Each row below is a small network's average activation on inputs in which a field has the value named, seen along a few directions.
Related values have similar rows: they may be neighbours, one step apart, or belong to one group.
In the rows, zero is written as 500.
Random noise pushes rows far along 2 fixed directions. That doesn't count. These rows show it; they differ only by the noise:
[862 224 280 340 288 460 904 454 570 391 457 347 341 455]
[473 422 307 418 602 407 413 621 448 538 204 286 372 496]
[452 438 283 404 629 363 347 664 417 545 133 216 319 474]
[571 363 354 438 501 509 621 508 529 504 391 446 481 538]


Values of V:
v13: [656 337 590 542 654 510 458 552 523 507 489 287 469 557]
v3: [708 436 613 485 573 581 422 410 484 334 659 456 461 550]
v6: [726 522 543 339 309 400 715 378 415 332 474 366 184 349]
v15: [368 786 500 486 361 488 434 666 467 585 382 681 500 373]
v11: [267 457 675 644 659 571 477 586 615 522 537 641 695 478]
v12: [859 412 534 289 316 574 876 234 436 435 812 782 742 539]
v7: [233 568 489 654 455 701 583 521 616 633 517 730 723 572]
v5: [514 415 386 505 531 351 552 575 507 523 347 425 521 628]
v14: [381 480 471 706 424 568 507 557 771 558 547 427 505 457]
v1: [558 600 537 643 244 647 498 510 527 354 587 427 381 442]
v8: [496 495 566 323 328 492 761 357 418 437 654 655 597 570]
v10: [688 488 554 522 475 390 585 540 484 462 565 298 202 189]
v9: [756 485 558 416 456 426 474 214 414 477 836 572 513 467]
v4: [395 370 582 519 629 551 363 470 444 669 546 644 756 662]
v2: [587 696 442 495 284 386 583 446 590 289 676 541 300 432]
A value of V combines one of 3 hidden first parts with one of 5 second parts; all combinations occur once.
Question: v15 and v7 share the first part; v15 and v8 share the second. Which value has the first part of v8 and the second part of v7?
Answer: v5
Question: v9 and v13 share the first part; v9 and v6 share the second. Which value has the first part of v6 and the second part of v13?
Answer: v11

Values of K:
k13: [343 505 286 508 556 468 456 571 515 597 363 434 483 596]
k5: [611 425 375 267 512 270 358 649 327 518 135 195 320 386]
k3: [615 384 512 589 515 458 514 539 561 503 435 304 479 449]
k7: [525 466 547 466 525 659 635 349 457 579 580 699 772 678]
k9: [301 703 588 602 535 504 414 388 561 470 652 661 586 546]
k4: [737 459 597 423 437 469 638 340 429 459 534 422 312 405]
k15: [452 533 466 581 446 578 467 522 526 465 373 507 422 488]
k10: [362 445 565 630 688 629 433 552 575 557 526 504 635 596]
k14: [472 456 504 491 345 474 587 603 576 497 449 401 439 434]
k8: [474 607 467 491 644 364 203 526 338 495 503 369 304 339]
k2: [405 615 628 471 541 488 506 441 571 444 712 667 501 504]
k6: [305 674 522 624 533 578 339 666 485 541 311 428 475 487]
k11: [599 355 419 319 501 412 579 538 366 498 386 393 485 497]
k12: [810 450 489 425 336 450 554 433 471 355 721 466 359 428]
k1: [454 460 426 539 458 512 599 545 626 528 544 750 690 564]
K is arranged as 3 separate groups.
Question: List the group mates of k3, in the order listed.
Answer: k15, k10, k14, k6
Question: List the group mates of k5, in the order listed.
Answer: k13, k7, k11, k1
